These are the activations of a small neural network, seen along a few directions. Each row is one input.
Each table varies a few parts of the input and shows all the possible inputs, shuffled.
Descriptions start from the smaller parts, as in this example, which fits no table here: one of 4 places along a line, together with either a single point or one of 11 places along a line or (one of 3 separate values, together with one of 8 places around a ring).
Shared parts are said once, and a part with two or three values counts as separate values.

Other details of the inputs shift rows strongly along three fixed directions, in all tables alike. That doesn't count.

A family of inputs:
r1: [-33  34 -15   6  72  18  19 -22 -30  -2 -13  -1]
r2: [  5  38  19   1  16  17  42   4  22   0  -9 -24]
r3: [ 25  23  50  -3  34 -12  21  -9  28  -7  23 -14]
r4: [-13  12  13  10  45 -18 -20 -41 -28 -46  33  21]
r5: [-50  23 -34   1  55  23   9 -20 -49  13 -23   9]
r6: [ 48 -45 -15 -41 -12 -56 -59   8  -3 -11  -8  24]
r7: [  1 -40 -46  -2 -29 -17  -3  14 -20  -6   6  11]
r8: [ 13 -47 -45 -13 -35 -23 -33  -2 -33 -20  28  17]
r9: [ 14  -6 -64 -17 -20   3  12   6  -5  -6 -27 -24]
r10: [ 43 -45   6  -3 -27 -20  24  28  32  -7   2  16]
r11: [-76  51  -8  24  18  49   6 -28 -20 -17 -12 -18]
r12: [  6 -29 -23  -3  -2 -41 -50  -6 -10 -46 -19  17]
r13: [-37  21 -18  27  41  17  27 -21  -7 -22 -17   5]
r14: [ 36 -11  71  48  17 -11   1 -13   9  14 -22  17]
r15: [ -1   8  22  17  20   0  34  -2  23 -12   8   4]
r16: [ 10 -23 -29   1 -59  10  29  22  18   6   8 -14]
r17: [ 12  -8  68   5  28 -11 -11   0  29   4  44  39]
r18: [-47  16   5  20  -2  45  38   6  12  34   4   5]
r19: [ 23 -23 -11   0   0 -32 -12  -4   4 -42  -9  14]
r20: [ 10  14 -37 -15 -54  35  39  13  17  15  -2 -44]
r21: [  7  -9 -26 -20 -51  22  27  38  14  44 -14 -13]
r22: [ -8  -4 -43 -22 -26  -7 -26   8 -13  10 -18  -5]
r23: [ 24   0  66  12  19 -15   6   7  37 -23  23   5]
r24: [ 42 -24 -38 -29 -10 -51 -29  -1 -19 -27   5  -4]
r25: [-75  18 -30  26  49  19   3 -27 -56  -3  -5  22]
r26: [-11  15 -17 -17 -53  52  31  24  29  50  -6 -25]
r27: [-22  13   3  -7  54 -11 -33 -23 -41   5  21  21]
r28: [ 41 -36  16   2 -14 -27  -5  23  36 -29  -9   7]
r29: [-16  -3 -75  -1 -66  10 -12  -5 -23 -32 -10 -24]
r30: [ 15  -7 -17   4 -78  19  45  29  41  -2  -5 -30]
r31: [ 12 -28   8 -13 -31 -29 -41  -1   6 -15  23  25]
r32: [  5 -10  59  16  20   0  35  13  33  21  36  23]
r33: [-43  -6 -51  -1 -18  15 -27 -14 -48  -4   5  20]
r34: [-21  19   1  -8  54  -5 -27 -21 -16 -14 -24   5]
r35: [  0 -19 -43 -22  14 -32 -37  -6 -56  -6   6  17]
r36: [ 21 -24  54  -1  13 -34 -14   9  36  -3  19  32]
r37: [ 22  31  55  39  22   3   0 -18 -11  33 -21 -11]
r38: [ -3  36 -17  32 -62  54  31  -1 -14  56 -50 -54]
r39: [26 -9 45  3 -8  6 34 10 36 -2 37  8]
r40: [ -1  26  48  -3  14  20  29  17  50  25  -8 -20]
r41: [ 69 -43 -35 -36 -21 -58 -39   9   0 -35 -11  -5]
r42: [-13  -6   7   3 -48  22  23  21  41  23  -2  -4]
r43: [ 43 -60  19  -5 -31 -20  25  41  41  17   6  25]
r44: [-33  15   2  13  21 -10 -30 -19 -19 -35   2   3]
r45: [ -5 -23  11   3 -12   9  29  23  26  26 -12  28]
r46: [  3  -6 -12  10 -33   0  10  21  21 -18 -16 -14]
r47: [ 22 -33 -40  25 -91 -13 -36  -7 -37   9 -33 -14]
r48: [-15  21  10  -4  70 -19 -35 -29 -17 -29 -20   2]
r49: [-74  60 -37   9  45  32  -8 -28 -41 -11 -38 -30]
r50: [ 63 -20  90  34 -16 -27   0   0  23  20  -5  16]
r51: [-46  26  -9   4  70   4 -15 -33 -57   5  19  10]
r52: [ 14 -21  58  11  46 -18  -3   9  37   6  14  47]
r53: [ 11  26  42   0  26   1  11   2  25  -3  11 -24]
r54: [  8 -21 -56 -37 -63 -14 -36  11 -14   8  -9 -12]
r55: [ 1 11 26 -7 38 10  9  8 24 29 -8 16]
r56: [ 27   1 -15 -17 -24  -7  20   6  13   2  11 -25]
r57: [ 19  27  52  -3  30   9   2   0  21 -11  21 -20]
r58: [ -8 -19 -24  -2  -7 -31 -50  -3 -19 -35  -8  16]
r59: [-18   5  24  14  -7  22  33  22  39  29  -1  14]
r60: [ -7 -32 -57  -2 -51   1   7  13 -19   2   7   1]
r61: [-26  10   4  -4  87 -14 -32 -30 -46  -1   0  37]
r62: [ 15  -3  30  -6  85 -29  -6 -14 -17  -3  18  30]
r63: [-37  24 -47 -15 -28  32 -20  -8 -19   5 -16 -39]
r64: [-26  21   4  -9  49   5 -29 -26 -43   6  23  18]
r65: [-15   8  33  13  -4  12  14   8  34   4   7  -3]
r66: [ 24 -54 -25  -4   8 -38 -24   8 -22 -22   9  37]
r67: [-19   2 -63   7 -28  -7  -8  -4 -28 -35 -21  -9]
r68: [ 18  13  58 -17  16   0  -5   1  31  16  28   8]
r69: [ 17   9  69  43  -9  13   2 -28  -4  16  -1   2]
r70: [ 16 -16  64   7  32 -14   3   9  48 -11  -3  22]
r71: [ 22 -33  50  -1  17 -29  -3  15  23   8  27  41]
r72: [ 19  -9  33 -18  63 -40 -45 -25 -40 -15  51  32]
r73: [ 55 -33 -11 -46 -43 -48 -67   5  -6 -32  14  -9]
r74: [-32  42   5   3  12  66  67   0   7  43  10 -22]
r75: [ -7   0 -73 -17 -13  -7 -10  -2 -43  -6 -13 -15]
r76: [ 20   0 -19 -15 -47  25  52  29  29  29   3 -37]
r77: [ 31 -27  70   0  28 -22  -2  14  52  -1   9  42]
r78: [ 21 -22 -20 -27  -6 -39 -56   1 -19   1  18  16]
r79: [ 26  16   7  19 -69  44  19   4  -4  47 -33 -46]
r80: [ -3  21   8  -3  70 -18 -30 -25 -23 -34 -15   1]
r81: [ 37 -16 -30   8 -41 -12 -35 -11 -40  16 -54 -15]
r82: [  4  -8 -30 -24 -15 -28 -55  -6 -22 -16   0 -13]
r83: [  0   3 -28 -11 -43  39  55  28  13  42  -2 -30]
r84: [-46  12  -1  18  23  30  16 -17 -25   5  20  16]
r85: [-65  32 -13  22  18  30 -16 -25 -24 -16  -1  -4]
r86: [ 19  14  27 -13 -26  11  18  22  46  14  -2 -31]
r87: [ 30 -23  51   7  31 -31  17   4  26 -15  32  27]
r88: [-15  38 -41  -9 -38  47  34  -1   0   4 -12 -51]
r89: [-77  52 -40   8  51  35  -7 -25 -47  18 -22   1]
r90: [-17  25  20  22  -6  36  68   4  39   7   8 -17]
r91: [ 39 -19 -22 -24 -14 -44 -41   9  -9 -30  -5 -13]
r92: [ 16  -6 -13 -16 -26  19  48  32  16  34  -3 -16]
r93: [-13 -28 -57  -5 -46 -15 -39   8 -21  -3   2  15]
r94: [-63  44 -13  28  20  40   3 -27 -22 -27  -4 -19]
r95: [-31  25  28  19   3  28  33   8  35  -1 -18 -14]
r96: [ -2  34  22  -1   2  48  63   7  26  28  17 -26]
Description of these inputs: one of 2 separate values, together with one of 4 places along a line, together with either a single point or one of 11 places around a ring.
Changing only the place on the line of 4 turns r11 into r44. The same change can be made to r8. Which row results?
Answer: r60
Changing only the place on the line of 4 turns r46 into r94. The same change can be made to r92. Which row results?
Answer: r74
Change only the place on the ring of 11 in r78. List by row number the other rows that result.
Answer: r3, r27, r51, r53, r54, r56, r76, r82, r83, r86
Change only the choice among 2 separate values in r56. List by row number the other rows that result.
Answer: r90
Change only the place on the ring of 11 in r12. List by row number the other rows that result.
Answer: r10, r13, r19, r28, r43, r45, r52, r66, r70, r77
List by row number the other rows that have the place on the line of 4 and the choice among 2 separate values in common with r95.
Answer: r7, r15, r25, r36, r46, r50, r58, r59, r67, r71, r87

A family of inputs:
r97: [ 10  12  48   2  39 -12 -20 -20  -1   2  30  16]
r98: [-26  33  -1  14  46  28  31 -15 -11   8  -7 -13]
r99: [ 25  14  86   0  54 -19  14  -2  54 -17  38  13]
r100: [-22  16 -48 -17 -31  30  13  14 -10  21 -21 -30]
r101: [-14  28  50  20   2  40  34   3  38  25   4 -10]
r102: [ -6  -6   2  24  41 -33 -50 -32 -46 -32  -1  21]
r103: [ 14   3 -23 -11 -61  34  58  34  30  23  -9 -41]
r104: [-32  25 -16  24  10  28  28 -12  -4  -2 -25 -13]
r105: [ 45 -11  80  16  21 -16  15   2  34  21  20  17]
r106: [  1   0 -10 -15  58 -34 -43 -24 -42 -27   5  20]
r107: [-11  19  64  19  68 -21 -27 -18  -2 -14  14  24]
r108: [ -6   9   7  11  75 -35 -47 -42 -58 -21  15  25]
r109: [-78  -2 -75  10   1  24  13 -10 -49  -8   5  18]
r110: [  3  22  28  -5 -18  38  48  28  42  45  -6 -22]
r111: [ 10  16  26  -1 -16  41  53  24  39  47 -15 -15]
r112: [ 47 -20  25 -21  -7 -22  12  24  41   3   3   4]
r113: [ 43   2  70  -1  27 -20  29   8  45  -8  33   8]
r114: [-44   9 -85  -7 -37  16 -31 -11 -56  13 -30 -19]
r115: [ -6   3  19   5  25 -14 -31 -19  -8 -30  14   9]
r116: [  6   5 -23 -18 -55  28  46  39  47  25 -20 -33]
r117: [ 79 -84 -38 -30 -83 -76 -69  16 -13 -47  11   7]
r118: [-25   3 -39  21 -34  31  17   1 -10   4 -35 -23]
r119: [  2  14  52  19  85 -28  -2 -28   0 -28  17  21]
r120: [ -5  21  39  10  13  33  48   7  47  16 -17  -7]
r121: [-22  15 -32  17  -7  24   4 -13 -35  20 -21  -8]
r122: [  4  17  51  15  88 -28  -2 -26  -4 -22  21  22]
r123: [ 95 -85 -54 -45 -73 -80 -65  25 -21 -22  10   5]
r124: [ -69  -22 -113   -6  -27   18   -9    3  -50    2  -22   21]
r125: [-10 -37 -22   4  12 -20   0   6 -12  -7  21  43]
r126: [ -5   7   9  19 -43  34  37  15  22  11 -14 -22]
r127: [ -4 -19 -34   3   8 -33 -69 -22 -49 -29 -18  20]
r128: [-33  25   2  24   3  37  16  -4  -3  23 -29  -5]
r129: [ -8 -13 -42 -16  11 -40 -63 -22 -40 -42  -7  12]
r130: [ -2   4  -7   6 -68  41  31  28  39  20 -15 -30]
r131: [-45  18 -56   6   4  18 -24 -25 -59  11 -30  -3]
r132: [101 -69  55 -32 -40 -78 -44  38  52 -20  26  22]
r133: [  6   3 -20  -1 -65  30  58  31  40   9 -16 -37]
r134: [-55  31 -43   0  38   6 -19 -27 -37 -26 -16  -8]
r135: [ -3   1   2   5  34 -30 -46 -38 -55 -19  19  20]
r136: [-44 -25 -52 -10  34 -30 -52 -21 -53 -38  36  49]
r137: [ 25  -4  88  10  54 -15   3  -7  36  -6  10  23]
r138: [ 43 -25  37  -7 -19 -14  -3  17  28  24   0  11]
r139: [-11  19  55  10  70 -23 -32 -29 -15  -1  19  27]
r140: [-38  28  -6  30  -6  37  19 -14 -17   8 -15 -12]
r141: [105 -64  47 -35 -43 -78 -42  32  56 -32  40  20]
r142: [-47   7 -85  -1 -43  25 -31 -20 -53   1 -23 -21]
r143: [ 29  11  86 -13  65 -21  14   8  41   6  33  10]
r144: [-27  33  -9  -4   6  41  26  -2   1  16   0 -25]
r145: [ 37 -31 -50 -38 -51 -27 -30  16  -3 -16  10 -14]
r146: [-35  39  -3  10  36  30  23 -23 -25   3   3 -15]
r147: [-70  13  -8   9  42  31  32   2   0  16  11  27]
r148: [  0  16  33  16 -33  39  54  13  32  37  -3 -18]
r149: [ 42 -52 -42  -2 -82 -25 -26  23  -7   3 -18  -5]
r150: [  2  24  36  -2  21  37  50  12  32  36  -7 -12]
r151: [-37  28 -13  17   2  32  29 -14  -5  -9 -14 -18]
r152: [  88  -54  -14  -34 -118  -23   10   57   37   18    9  -17]
r153: [  -3  -26 -105  -25  -68   -6  -24   10  -26  -18  -43  -19]
r154: [ -8  17  37  12 -22  37  38  23  44  38 -14 -15]
r155: [  4  23  27  -2 -22  43  49  20  42  37   6 -25]
r156: [-18  17   3  -8  76 -33 -49 -42 -37 -47  26  19]
Describe the family of inputs behind these rows.
Answer: one of 5 places around a ring, together with either a single point or one of 11 places around a ring
Changing only the place on the ring of 5 turns r139 into r148. The same change can be made to r114. Which row results?
Answer: r135
Start at r119 and move only the place on the ring of 11, one step at a time. The first step leads to r122. Which rows follow, in order?
Answer: r98, r123, r108, r121, r105, r149, r102, r118, r104
Start at r106 and move only the place on the ring of 11, one step at a time. The first step leads to r150. Which rows follow, in order?
Answer: r111, r131, r138, r128, r127, r137, r120, r153, r112
List by row number the other rows that have the place on the ring of 5 in common with r101.
Answer: r97, r99, r115, r130, r136, r141, r142, r144, r145, r155, r156
Start at r147 and move only the place on the ring of 5, one step at a time. The first step leads to r136. Which rows follow, in order?
Answer: r109, r125, r124

A family of inputs:
r157: [ 52 -17 -16 -46   0 -62 -71  -8 -32 -48  28  -4]
r158: [ 25  -2  58 -21  27 -11 -24   9  16  27  29  18]
r159: [-35  15  70  31  43  39  49   3  35  24   4  36]
r160: [-11  20  59  32  52  32  70  -5  39  -9  14   5]
r161: [-37  14 -76  12 -38  26  13 -23 -43 -11  -3 -27]
r162: [ -6  54  76  -1  35  42  44  17  56  35  18 -25]
r163: [-10  11 -24  17 -59  45  62  17  16  30   1 -24]
r164: [ 85 -24  21   7 -67 -16  -4  25  35  23 -66 -31]
r165: [-39  32 -79 -11  16  22 -13 -39 -75 -16  -7 -27]
r166: [-31  -1 -32   2 -64  34   6  17   4  30  -8  -4]
r167: [ 53 -44 -15 -31 -34 -43 -35  19 -22  19  22  14]
r168: [ 13  23  16  48 -81  42  19   0  10  36 -54 -52]
r169: [-62  42 -56   9  70  23  19 -40 -53 -20 -28 -11]
r170: [ 10  53  73  38  46  12 -22 -41 -28  22 -31 -34]
r171: [-52  30 -38  -3  56  -5 -31 -16 -25 -23 -22  -2]
r172: [-30  -7 -36  -1 -53  24  20  20  21 -19 -24 -23]
r173: [ 69 -28  33 -20 -71 -26  14  34  62 -13  31 -17]
r174: [-16  13 -65 -14  30  -8 -13 -24 -37 -36 -22 -10]
r175: [-43   6 -62 -13 -31  39  11  18   1  33 -50 -10]
r176: [ 16 -21  22 -21  63 -57 -60 -12  -1 -22  10  40]
r177: [-50  12 -36   9 -10  14 -35 -20 -26  -3   1   4]
r178: [ 76 -35  28 -16 -69 -22  21  27  56  -8  35 -13]
r179: [ 11 -27  15  13  31 -27  -2 -11  -7 -30  23  34]
r180: [-32  18 -51   1  45   1  10 -21 -43  -8 -20   5]
r181: [-24  46  74  25  17  40  49  10  63  21  23 -12]
r182: [ -6  -6  49  10  58 -35 -33  -9  13 -45  25  35]
r183: [ 51 -40 -39 -61 -40 -72 -85   4 -31 -41  18  -9]
r184: [-60  35  27  41  61  25  14 -35 -36  20  22  27]
r185: [ 50 -33  29 -24 -55 -48 -22  22  40 -23  32  -6]
r186: [-47  11 -71  12 -23  34  21 -14 -24 -33 -26 -18]
r187: [ 16 -23  20  -2  98 -68 -40 -23 -42 -19  22  50]
r188: [ 14 -12  36   8 -13  -8  -2   6  16  21  27  33]
r189: [ 56   8  80 -21  83 -57 -33 -30  -3 -34  58  13]
r190: [ 32   1  38 -13  69 -42 -31 -26 -31 -14  46  21]
r191: [  3 -30  41  22  59 -33  -4 -12 -12 -19  31  49]
r192: [-16  28  70  38  21  43  76   8  38  46  28   2]
r193: [ -7  16 -12 -20 -47  51  26  30  30  48 -12 -32]
r194: [  9  43  63   1  51  26  73  16  72   6  -5 -17]
r195: [ 15  10  48  53 -23  23   9  -9  14   5 -54 -13]
r196: [ 23 -23 -55 -26 -79  16  24  34  -6  45  -6 -33]
r197: [-34  15 -57 -13   9  12 -48 -23 -69  13  -8   8]
r198: [-20 -50 -61  -5 -25 -25 -70  -5 -39 -26  -8  35]
r199: [ 22 -59 -14 -14 -45 -32 -41  23  18 -21   3  27]
r200: [ 33 -55 -62 -38 -71 -19 -16  37   5  22 -30   9]
r201: [-24 -18 -21  23 -54  49  62  34  24  41 -19  -3]
r202: [ 68 -39  23 -44 -45 -37  12  48  76  -5  -3 -14]
r203: [-56  35   0  23  46  25  19 -23  -8 -40  -6  -3]
r204: [-56   5 -91   6  11  13  -7  -9 -66  16 -39   5]
Changing only one part turns r185 into r172. The same change can be made to r168. Which row results?
Answer: r195
Describe the family of inputs behind these rows.
Answer: one of 4 separate values, together with either a single point or one of 11 places around a ring
Change only the choice among 4 separate values in r181. List by row number the other rows that result.
Answer: r162, r171, r182
List by row number the other rows that have the choice among 4 separate values in common with r204.
Answer: r164, r169, r171, r174, r175, r176, r180, r187, r194, r200, r202
Start at r165 and move only the place on the ring of 11, one step at a time. The first step leads to r189. Which rows follow, in order?
Answer: r157, r183, r162, r193, r158, r197, r167, r196, r190
